A small network was trained on invented records. Each row is its activation on one of them, seen along a few directions.
Here are examples, each followed by its value of one field, GIFO.
Other fields move the rows too, some of them a lot.
(in the rows, 500 means zero)
Strong random noise was added to every row along 7 fixed directions; ignore it. To show where, here is one row again and again, with new noise each time:
[446 401 471 445 471 654 600 335 533 599 398 279 579 581 602 468 284 524
 398 384 594 592 300 450 457 489]
[523 417 494 498 511 507 536 424 389 561 472 448 435 609 520 395 478 547
 512 539 590 537 406 421 538 500]
[481 667 470 799 550 445 528 667 675 446 589 426 451 656 384 431 548 511
 511 551 440 384 331 453 497 310]
[538 421 472 408 528 582 535 479 564 379 564 312 532 521 579 497 217 503
 312 275 464 548 450 472 590 658]
[578 540 503 693 541 409 451 657 621 491 630 532 466 646 384 453 622 487
 590 582 348 424 469 465 647 451]
[415 401 602 425 501 530 404 457 421 522 586 581 340 468 588 453 648 551
 431 525 668 435 600 578 531 536]
[526 362 563 620 500 582 452 565 585 570 549 253 557 645 511 434 399 473
 338 325 342 607 319 456 652 574]
[395 351 596 464 412 552 460 357 449 694 485 502 455 541 525 484 693 498
 573 612 525 553 401 451 527 438]
[308 588 555 536 489 545 486 518 605 366 628 445 367 431 533 522 543 519
 354 454 584 385 441 527 412 402]

[445 675 483 551 499 346 522 558 313 266 572 522 287 415 377 466 588 462
 530 580 476 461 439 338 396 450] | sef
[538 351 548 668 463 553 414 559 689 722 523 470 681 630 440 523 626 445
 541 498 239 594 391 509 657 463] | pov
[641 309 463 378 525 431 544 383 310 577 484 553 450 630 476 422 517 530
 665 614 470 604 502 364 682 618] | pag
[414 482 556 510 505 590 423 535 489 483 537 517 422 414 580 458 564 523
 378 452 621 464 565 606 453 528] | simev
[279 390 561 412 512 631 493 449 489 407 625 416 359 407 569 533 501 535
 338 433 576 533 377 448 488 459] | gile
[426 686 379 587 576 527 646 530 692 400 519 465 479 545 466 491 413 566
 532 558 595 403 345 442 397 293] | bifoz
[509 546 502 479 442 478 463 535 677 486 527 526 628 445 478 634 477 418
 524 465 345 494 568 561 507 539] | fadog
[588 311 562 486 488 496 414 525 335 599 539 497 463 554 504 414 597 500
 501 502 383 644 496 421 681 626] | simev
[437 440 520 230 468 551 538 308 370 453 434 518 471 361 627 489 413 541
 452 463 682 523 615 522 406 584] | veg
[701 485 465 493 565 428 444 560 576 513 543 713 537 549 486 509 544 553
 632 573 535 405 760 654 608 570] | bufed
[469 598 358 495 571 538 643 514 643 313 565 423 494 511 473 529 306 548
 506 480 496 472 333 385 475 405] | bifoz
[478 310 543 482 506 645 471 422 517 730 461 426 569 620 569 483 488 521
 497 489 543 598 418 538 597 472] | bar
[578 446 546 347 517 386 430 502 264 304 631 638 306 404 501 487 530 565
 471 506 572 472 685 498 576 671] | davit
[480 326 575 481 384 558 491 367 407 663 436 328 542 603 467 494 512 458
 534 516 344 705 262 352 605 495] | ditu
[509 469 482 634 528 619 544 553 517 534 434 188 585 638 492 423 255 471
 329 291 445 629 267 422 512 491] | nelis
[440 613 490 482 563 490 470 581 523 379 594 600 376 444 518 473 529 562
 451 495 633 376 643 580 461 481] | fum
[547 465 506 393 516 483 440 494 470 453 511 568 487 433 547 552 472 489
 471 471 496 466 632 552 536 606] | luzo
[500 407 510 574 553 517 454 587 506 423 613 376 457 532 491 459 457 524
 365 433 366 554 401 435 603 538] | moz
[653 413 501 376 536 474 411 564 522 533 536 688 597 468 562 522 491 478
 551 447 528 440 813 701 614 710] | bimim
[629 284 636 407 461 506 325 526 507 680 536 589 601 502 528 549 618 472
 524 449 393 563 721 677 698 727] | tero
[457 520 375 326 526 584 639 374 654 346 563 470 562 467 523 622 272 497
 562 504 488 504 450 410 491 463] | gile
[463 438 429 438 464 557 652 302 397 543 377 430 532 522 523 475 383 539
 505 529 580 611 317 361 402 422] | pov
[463 450 589 551 484 537 458 501 372 558 417 347 472 511 541 449 466 476
 343 406 510 587 415 482 452 534] | fefo
[556 652 468 586 582 349 501 641 506 326 633 632 355 513 420 445 586 545
 572 583 488 336 582 486 536 449] | gir
[291 473 614 577 426 532 476 443 325 547 487 449 314 461 489 415 772 524
 433 627 572 572 312 387 369 334] | mapo
[555 349 541 460 442 468 470 392 408 801 379 647 534 578 472 429 723 489
 756 698 510 538 546 477 593 498] | veg
[488 422 649 547 512 498 386 573 428 509 556 476 443 458 530 415 624 510
 367 425 521 492 616 610 521 589] | sutug
[413 370 681 430 378 530 359 465 434 583 531 442 501 406 475 516 665 421
 455 487 342 611 547 503 578 616] | peted
[536 628 449 642 526 425 541 558 544 504 499 631 480 554 410 499 585 535
 602 642 533 376 503 522 426 360] | katel
[579 633 324 493 537 401 624 428 509 478 435 704 513 536 442 510 465 566
 709 703 648 376 557 481 396 362] | katel
[592 643 400 641 663 478 546 653 460 406 501 478 426 628 524 310 319 615
 399 426 720 393 543 560 455 460] | davon
[452 603 460 364 473 453 532 389 478 528 472 772 447 433 479 544 676 529
 760 734 622 382 644 516 405 377] | davon
[495 555 473 345 513 604 489 440 690 520 468 587 602 434 595 598 426 502
 481 443 646 364 703 766 459 503] | tob
[529 609 463 401 451 411 528 485 529 368 497 584 519 375 422 638 484 398
 615 553 364 456 592 439 466 543] | fefo
[485 421 524 569 456 492 555 371 456 692 384 462 548 579 455 453 615 510
 620 596 478 604 338 414 495 407] | lutup
[537 641 498 655 600 410 473 714 663 223 709 461 443 473 428 501 451 503
 356 337 368 379 539 534 566 537] | lutup
[372 447 564 493 380 549 517 401 549 692 433 474 616 479 510 574 619 439
 587 552 432 575 390 504 423 400] | bimim
[516 570 536 636 580 550 481 659 539 440 498 311 510 543 532 370 314 519
 236 285 555 468 520 629 465 551] | peted
[711 280 547 544 545 521 325 592 562 797 529 608 660 702 479 480 644 462
 665 541 339 570 667 594 811 613] | nelis
[562 461 488 690 604 491 507 578 277 602 425 529 349 665 500 251 587 632
 491 612 739 489 409 474 496 418] | mapo
[437 501 555 630 467 597 438 591 709 614 504 461 626 514 559 525 570 475
 406 415 455 474 489 641 489 429] | putuv
[648 549 512 673 589 337 437 699 289 404 553 515 380 603 434 324 495 557
 435 498 539 497 534 488 580 605] | fadog
[466 327 644 652 466 619 316 602 704 752 560 399 608 633 508 520 658 449
 425 419 329 554 451 668 689 477] | ditu
[679 468 453 458 465 371 532 515 382 430 538 453 561 546 373 518 423 404
 644 516 144 666 413 261 682 666] | sef
[544 533 498 589 573 447 443 592 481 503 545 638 413 565 463 386 639 552
 597 620 564 408 641 554 525 459] | fum
[558 425 570 489 556 533 463 598 394 415 523 293 491 489 579 402 276 534
 188 206 569 561 528 598 536 706] | tero
[455 346 593 489 371 456 477 395 243 616 444 493 457 482 446 435 698 452
 623 648 428 662 371 328 525 508] | putuv
[396 372 623 618 459 585 367 500 533 755 490 557 502 530 545 487 741 539
 468 560 567 480 495 645 489 404] | vob
[457 453 531 499 532 459 468 543 449 348 677 487 364 494 439 504 548 507
 503 562 368 535 429 360 611 489] | bar
[679 341 472 531 591 406 422 616 400 490 610 554 445 621 449 411 536 543
 536 548 364 559 534 415 754 621] | moz
[515 498 549 440 477 433 474 497 472 519 546 608 502 426 492 528 626 494
 585 547 496 445 633 554 525 542] | sutug
[413 596 449 507 472 613 621 390 564 515 365 287 577 535 523 492 293 505
 405 421 595 520 291 512 351 363] | tob
[488 584 408 403 451 504 580 421 592 375 454 451 597 405 454 635 363 407
 576 492 390 499 464 403 418 496] | luzo
[497 329 526 384 448 567 522 370 466 647 402 455 559 503 556 478 463 485
 525 459 508 598 470 481 539 558] | gir
[567 413 555 489 517 475 441 547 431 433 596 446 413 561 491 461 490 513
 447 453 421 531 498 472 651 604] | pag
[364 525 602 505 474 449 380 553 487 400 668 691 320 355 488 557 752 530
 448 580 546 367 632 579 467 446] | vob
[475 379 483 213 463 551 566 265 289 436 436 490 441 387 615 526 327 578
 430 437 721 585 552 496 423 625] | davit
[488 477 577 743 511 585 426 558 638 746 424 477 563 635 527 429 623 559
 467 509 634 458 480 703 439 350] | bufed

Which value of GIFO does each new row have?
[443 639 484 467 425 453 525 490 663 499 523 585 576 436 405 611 604 432
 669 608 382 410 555 504 459 389] | peted
[406 284 594 303 423 559 470 299 273 571 487 452 391 462 572 492 560 525
 459 504 574 632 456 456 526 542] | ditu
[635 485 463 516 454 457 545 500 584 545 480 385 654 604 365 549 410 404
 626 511 173 616 356 394 671 523] | tob
[444 616 596 548 500 424 433 633 417 319 602 500 345 373 477 455 549 514
 341 427 617 384 593 587 419 529] | tero
[343 405 650 335 473 563 332 551 445 309 719 527 314 268 613 556 644 505
 231 359 508 482 635 568 541 641] | mapo
[440 383 485 265 535 561 526 327 422 582 469 682 414 462 607 482 600 593
 601 627 763 470 616 544 476 490] | bifoz
[768 432 395 556 583 458 548 500 591 619 430 541 686 666 466 435 389 524
 664 514 433 525 570 522 653 581] | lutup
[632 490 475 515 562 476 465 562 427 503 436 505 502 538 522 449 406 498
 452 449 557 485 609 544 532 610] | fefo
[427 596 443 506 559 539 507 486 589 445 505 616 475 441 567 515 476 587
 443 516 752 324 612 682 332 399] | katel
[511 471 490 473 537 370 544 490 214 317 578 500 225 520 437 360 514 552
 493 572 573 512 440 305 564 562] | pag
[594 240 494 411 643 620 447 508 472 599 577 507 503 609 612 436 420 598
 436 444 587 572 559 567 727 645] | gile
[430 481 509 329 510 488 487 391 427 500 521 688 376 398 599 488 607 578
 551 592 735 393 676 586 453 488] | gir
[377 653 471 498 425 415 534 502 586 302 569 466 468 371 355 662 579 386
 577 565 272 480 371 324 420 388] | luzo
[397 425 512 201 444 596 511 325 463 486 497 556 485 346 608 585 455 515
 495 459 584 527 619 518 471 584] | fum
[425 481 520 421 469 462 489 451 376 465 559 624 367 429 493 505 697 524
 601 637 518 505 517 424 490 451] | simev
[412 375 499 442 485 651 507 351 522 628 429 487 563 478 612 509 465 556
 440 487 684 511 510 612 396 465] | vob
[400 594 586 518 434 430 406 594 540 333 613 498 439 364 463 588 570 434
 393 443 384 465 534 516 457 531] | fadog
[362 542 513 557 486 493 586 373 397 521 444 462 398 480 496 430 576 568
 491 564 684 497 356 426 349 338] | lutup
[394 542 488 488 508 549 595 404 495 562 426 494 448 489 571 461 499 566
 488 530 708 442 462 537 359 367] | gir
[546 257 555 342 570 671 392 475 600 691 514 581 569 530 684 475 500 558
 425 401 653 494 701 717 634 647] | bifoz
[483 502 553 655 567 563 451 691 685 373 656 276 482 564 517 466 358 493
 209 236 386 474 418 551 592 564] | pag
[460 466 506 716 555 632 414 661 812 622 572 384 630 613 518 524 515 518
 379 408 409 466 386 616 573 414] | moz
[305 483 621 404 363 412 489 339 235 458 528 573 249 374 437 526 797 528
 586 696 585 524 428 376 376 369] | davit
[379 680 532 587 438 486 485 475 604 606 403 602 518 452 470 580 689 461
 606 664 570 387 499 566 305 293] | fefo
[513 440 566 455 467 496 407 477 445 645 463 645 526 477 558 507 626 513
 553 565 610 482 659 647 504 570] | fadog
[619 353 547 452 409 414 508 409 198 585 382 447 499 537 421 441 480 451
 568 550 373 702 377 311 573 650] | fadog
[287 458 689 568 427 623 424 510 407 485 490 207 386 445 527 433 499 459
 161 300 508 581 265 524 433 472] | tob
[446 578 524 506 486 432 469 509 461 460 549 585 389 484 437 493 651 502
 558 628 539 425 534 532 503 408] | tob
[553 372 480 475 516 544 518 483 541 484 551 369 526 585 521 492 363 513
 453 412 399 588 399 441 625 562] | pag
